Each row below holds a small network's activations on one input, seen along a few directions.
Each table varies a few parts of the input and shows all the possible inputs, shuffled.
A made-up example of a description, with smaller parts first: one of 5 places around a ring, together with either a single point or one of 9 places around a ring or (one of 3 separate values, together with one of 4 places along a line).
Shared parts are said once, and a part with two or three values counts as separate values.

Other details of the inputs shift rows strongly along two fixed directions, in all tables alike. That doesn't count.

Table:
x1: [-30  -4   7  12  15   9 -24   3   5   0 -13   6 -21  -2]
x2: [  6  -5  13 -27 -17 -12  11  10  -7  -2 -13  -4   0   4]
x3: [ -3  -3   2 -18  -8  -3   5   7  -6   1 -10  -4   1   1]
x4: [ 46  17 -21  11  -8 -11  16 -12   1   6  35   2  23  -6]
x5: [ 10  14 -29  44  19  14  -3 -25   8  13  24   0  17  -8]
x6: [ 44  21 -18  17  -9 -12  21  -6   0   9  30   5  28   3]
x7: [  0   9 -25  42  17  17  -1 -11   2  10  16   2  15   2]
x8: [ 16 -10  10 -17 -15  -3   7  11  -4 -13  -5   4   6   0]
x9: [  8   5  19 -24  -9 -14  -5  14  -1 -11  -5   9 -13   3]
x10: [  7  23 -18  33  14  -8  -9 -13   8  16  29   4  12   5]
x11: [ 10  10 -21  29  11   3   4 -21   6  18  26   1  20   1]
x12: [-35  -5  -7  16  21  21 -12 -11   1   8 -17  -9 -12  -3]
x13: [ 18 -12  16 -17 -17  -6   9  10  -2 -12  -7   2   5   3]
x14: [-27 -14   6  11   9  14 -11  -6   2   3 -13  -8  -2   0]
x15: [ 11 -11  14 -29 -14  -3  10   8  -5  -9  -4   3  -7   1]
x16: [ 36  28 -19   9  -8 -27   5  -3   4  15  38  11  20  -4]
x17: [-35 -13  -3  19  18  24 -16 -11   2   4  -9 -10 -11  -4]
x18: [  6   1  19 -26 -13 -15  -5  20  -3 -12  -4   9  -8   7]
x19: [-19  -9   3  16  14  24  -6   2  -1  -7 -17   2 -11   2]
x20: [-27  -3  -6  13  13   5  -2  -8   5   4 -12 -13  -1   2]
x21: [  8  -7  11 -25 -17  -6   6   8  -5  -6  -5  -1   6  -3]
x22: [  7  -1  19 -18 -14 -21  -3  17  -1  -4  -4   9  -6   3]
x23: [-32  -6   9  11  18  11 -25   4   3  -3  -8   1 -23   6]
x24: [ 10 -11  13 -28 -15  -4   9  10  -5  -9  -5   6   2   3]
x25: [ -4   1   3 -19  -5  -7   9   1  -1  -7 -14  -8  -5  -4]
x26: [ 17  -7  13 -19 -15  -1  12  17  -9 -14  -8   4  -7   4]
x27: [-15  -5  -3  -1   5   7  -2  -3  -3   5  -9  -9  -9  -1]
x28: [ -1  -2  13 -14  -6 -12  -8  14  -1  -4  -3   7 -17  -1]
x29: [-26  -3  -9   9  14   8  -2  -8   3   1  -9 -14  -9  -2]
x30: [ -8  -4   3 -20  -7  -7   9   7  -2  -8 -14  -8  -1   0]
x31: [-33  -9  -1  17  18  23 -15 -13   3   3 -13  -7  -8  -7]
x32: [ 35  15 -11  -5  -8 -10  17 -11   1   7  23   7  16  -5]
Description of these inputs: one of 4 places along a line, together with either one of 2 separate values or one of 6 places along a line.
Question: The inputs of x27 and x3 match in every part but the place on the line of 4. If x26 is changed in the same way as x27 into x3, which row does it become?
Answer: x7

Table:
x33: [ 26   7   0 -14 -23 -33   2  10   5   3  17   1  23   0]
x34: [-13   8   4 -20   3 -12   0  -3   5 -10 -12  -8 -23  -8]
x35: [ 53  30  -5  16 -13 -17  18  -2   2  -1  30  12  27  -5]
x36: [ 29  -5  17 -21 -15 -21  13  13  -5  -1  17   9   6  14]
x37: [  8  24 -15  -5  -5 -16   5   6  -6  16   8   3   2   1]
x38: [-24  14 -20  19  17   4 -16 -13  -1  28  14   2   4   0]
x39: [-21 -14 -28  28  20  33  15 -32   3  16   1 -20  25  -8]
x40: [-12  -1 -18  35  27  38 -19  -7   5  -2   6   8 -13  -5]
x41: [-31 -38  19 -25  -5  26  19  11 -14 -22 -55 -23 -12   0]
x42: [-19 -24  30   5   0  14 -17   8   1 -12 -27  10 -12   1]
x43: [ 40  -5   8 -24 -20  -1   5   8  -5  -8  15  17  -3  -8]
x44: [ -4 -17  27 -18  -9  -4   4  26  -5 -18 -17   3 -21  19]
x45: [-15   4   6 -16   3  -8 -12 -16   6   2  -6 -12 -17  -7]
x46: [-18  16 -24  40  20  -2 -16  -9   9   9   8  -3  13   5]
Question: The inputs of x45 and x34 match in every part but one. If x38 is changed in the same way as x45 into x34, which row does it become?
Answer: x37
Question: Describe the family of inputs behind these rows.
Answer: one of 2 separate values, together with either a single point or one of 6 places along a line

Table:
x47: [-14  12 -18  27  20  12  -1 -15   3   5  -1  -6   0  -5]
x48: [ 36   6   7 -43 -31 -18  27  10 -11  -4   0   0   3  -3]
x49: [-20 -10   5 -17  -3   4   4   7  -6  -1 -18 -12 -10   3]
x50: [ -7   3  -5   2   2  -8   2  -3   5   0  -3 -10   4  -4]
x51: [ -4  -9  12 -11  -1  12   3  10  -3 -21 -19   2 -13   0]
x52: [ -5   3 -17  36  21  16  -8 -17   8   3  10  -2   5  -9]
x53: [ -8  -1 -21  32  20  27  -4 -15  -1  10   8  -4   1  -2]
x54: [-13  -4  -9  36  16  14 -11 -16   8  11   9  -3  17   1]
x55: [ -7  13  -9  12   8 -11  -8  -5   6  10  15  -1  -5   6]
x56: [-15   0 -13  41  17  12  -8 -11   9   6   3  -2  12   1]
x57: [-18 -18  21 -12  -3   8   0  21  -4 -20 -34   1 -10  11]
x58: [ 21  -5  29 -34 -17 -15   2  23  -6 -19  -3  12 -18   5]
x59: [ 35  21  -8  14  -7 -22   7   1   4  10  34  11  16  10]
x60: [ 47  18 -14 -21 -20 -20  27  -9  -4  12  27   3  20  -7]
x61: [-35 -14  23 -15   5   8 -24  16  -2  -7 -29   6 -29  -1]
x62: [ -9  -4   2  -7  -1  -5  -3  -7   3   2  -2 -10   6  -4]
x63: [-25 -33  29 -16   1  22 -16   7   0 -20 -31   0 -21  -1]
x64: [-31 -31  24 -11  -2  21  -4  19  -9 -12 -38  -3 -16  12]
x65: [ 38  22  -8 -26 -21 -32  27   4  -4  -4  12  -4  17  -1]
x66: [-25  12 -17  27  20   0 -21  -9   5  16  12  -1   0  -2]
x67: [-13   4 -14  27  17  11  -9 -25   8  14   9  -6   7  -9]
x68: [ 20  -5  14 -51 -30 -21  24  14  -9  -6  -5  -3   4   1]
x69: [ 43  25 -11   3 -17 -26   6   6   0  11  34  16  24   3]
x70: [-11  -5 -19  34  15  19  -2 -15   3  16  10   0  15   5]
x71: [ 46  27 -12   0 -11 -19   4   1   0   7  39  17  14  -7]
x72: [-27 -35  23 -20   2  26  -7  11  -7 -16 -33   1 -23   2]
x73: [ 15  -6  21 -39 -22 -18  12  13  -3 -16 -18  -1  -8  -7]
x74: [-15  13 -13  31  23   4 -16 -15   7  15  13   1  -9   0]
Question: Describe the family of inputs behind these rows.
Answer: one of 4 places along a line, together with either one of 2 separate values or one of 5 places around a ring
Question: The inputs of x74 and x55 match in every part but the place on the line of 4. If x73 is changed in the same way as x74 into x55, which row does it become?
Answer: x50
Question: List by row number the other rows that have the place on the line of 4 in common with x69.
Answer: x54, x56, x57, x59, x64, x70
Question: Start at x48 and move only the place on the ring of 5, one step at a time. The first step leads to x47. Which rows follow, in order?
Answer: x73, x67, x60
Question: Which other rows does x66 become when the choice among 2 separate values takes its other values? List them by row number.
Answer: x55
Question: Which other rows does x49 become when the place on the ring of 5 takes its other values? List them by row number.
Answer: x50, x62, x65, x68

Table:
x75: [ -3   3  -2  22  12   8  -8  -1   3  -4   6   1 -12  -1]
x76: [ 24  11  -6 -19 -15 -18  13   6  -5   1  12  -2   9  -3]
x77: [ 19  -1   3 -17  -9  -1   4  -8  -1   2  13   3  -1  -9]
x78: [-13  -2   5  10  12  16 -16   2  -2  -1  -7   6  -8   6]
x79: [ 32  17  -3 -11 -17 -23  14  -2   2   6  14   0  17  -6]
x80: [ -1  -7  17 -27 -16  -8   4  16  -6  -4 -17  -2  -9   0]
x81: [  4  15 -19  20   9  -4   0 -15   4  10  16  -3  15  -7]
x82: [-8 -3 -4 16 10 13  1 -9  3  7 -3 -3  0  3]
x83: [ -4   0 -10  19   6  12  -1  -6   0  11   3  -3   4  -1]
x84: [ -9  10  -3  11  12   4 -16  -2   1   6   3   4  -4   5]
x85: [ -5 -16  28 -47 -16  -6  -3  10  -4 -12 -16   1 -22  -6]
x86: [-28 -13   5  -7   3  11 -10   8  -2  -6 -20  -6 -14   1]
x87: [ -4   0  -9  19  10  10   3 -12   2   7   3  -2   4   3]
x88: [ -6   8  -1  15  10  -2 -10   1   4  -2   5  -1 -15  -1]
x89: [ 23  11  -5 -19 -14 -18  16   1   0  -3  10  -1   8   2]
x90: [ 12 -15  23 -42 -22  -7  15  18  -6 -21 -19   1  -8   7]
x91: [-10  -7  -3  10   6  14  -5  -5   3  -6  -7  -3   2  -2]
x92: [-15   2 -10  12  10   5  -5  -4  -2   8   1  -5  -1  -2]
x93: [ -1 -19  27 -36 -14  -2  11  17  -9 -19 -25   0 -13   6]
x94: [ -5 -13  28 -36 -18 -10   2  16  -5 -16 -27   0 -11  -1]
x95: [-16  -1   0   8   9   4  -2  -5   4   7  -8  -5  -6   3]
x96: [-11  -7   1  13   6  12  -5  -6   1  -1  -9  -2   1  -3]
x97: [ 30   6   1 -13 -16 -13  16   1  -3  -5   8   2  15  -5]
x98: [ 20  12   5 -13 -17 -22   6   8  -1  -1  19   6   9   5]
x99: [ 23   7   5 -29 -17 -21  18   8  -3  -6   4  -1   4   2]
x100: [-16 -11  -5   8   6  18  -6   1  -1  -2  -9  -4  -5   1]
x101: [ 46  17 -14  -7 -20 -19  23  -3  -6   8  26   4  22  -4]
x102: [-17 -11  10   2   6  12 -11  10   1  -4 -11  11  -8   3]
x103: [ 34  13 -16  -3 -11 -10  17  -2  -4   5  23   0  19  -4]
x104: [-15   2  -7  12  13   3  -1  -9   2   5  -1  -5  -2   2]
x105: [-20 -13   8  10   7  17  -8  -2   3  -2 -18  -3  -5  -2]
x106: [ 13  -3  15 -16 -17  -9   5  12  -3  -9   6   7   3   7]
x107: [-11  -4   3  12  11  12 -12   3   2  -4  -9  10 -14   0]
x108: [-10  -5  -1  17   9  -5 -16  -2   6   8   7   0   2   5]
x109: [-22 -14   2   6   9  17  -6   3  -5  -2 -14  -3  -8   0]
x110: [ 15   4 -15  30   6  -5  -5 -11   6  14  28   3  18   3]
x111: [-21  -2   6   6  12   6 -17   5   3  -3 -14   7 -20   0]
x112: [  3  15 -22  21   6  -2   1 -13   1  18  17  -3  11  -4]
x113: [-10   6 -11  15  11   3  -5  -9   5   3   4  -6   6  -5]
x114: [-15  -1  -4   6   7   5  -8  -4   5  -3  -6  -5  -1  -3]
x115: [  2   5 -16  22  11   9  -1 -13   5   4  10  -3  13  -5]
x116: [  8  21 -20  23   9  -7  -4  -9   6  17  26  10  15  -2]
x117: [-28 -15  17 -12   3   6  -5   6  -2  -7 -27  -4 -19   6]
x118: [ 17   2  -1 -10  -6  -4  14   1  -2  -4   5  -1   6   3]
Question: The inputs of x110 and x108 match in every part but one. If x91 is changed in the same way as x110 into x108, which row does it become?
Answer: x114
Question: Describe the family of inputs behind these rows.
Answer: one of 2 separate values, together with either a single point or one of 6 places along a line or (one of 3 separate values, together with one of 5 places along a line)
Question: Which other rows does x115 become when the choice among 2 separate values takes its other values? List them by row number.
Answer: x113
Question: Which other rows does x104 become when the choice among 2 separate values takes its other values? List them by row number.
Answer: x93
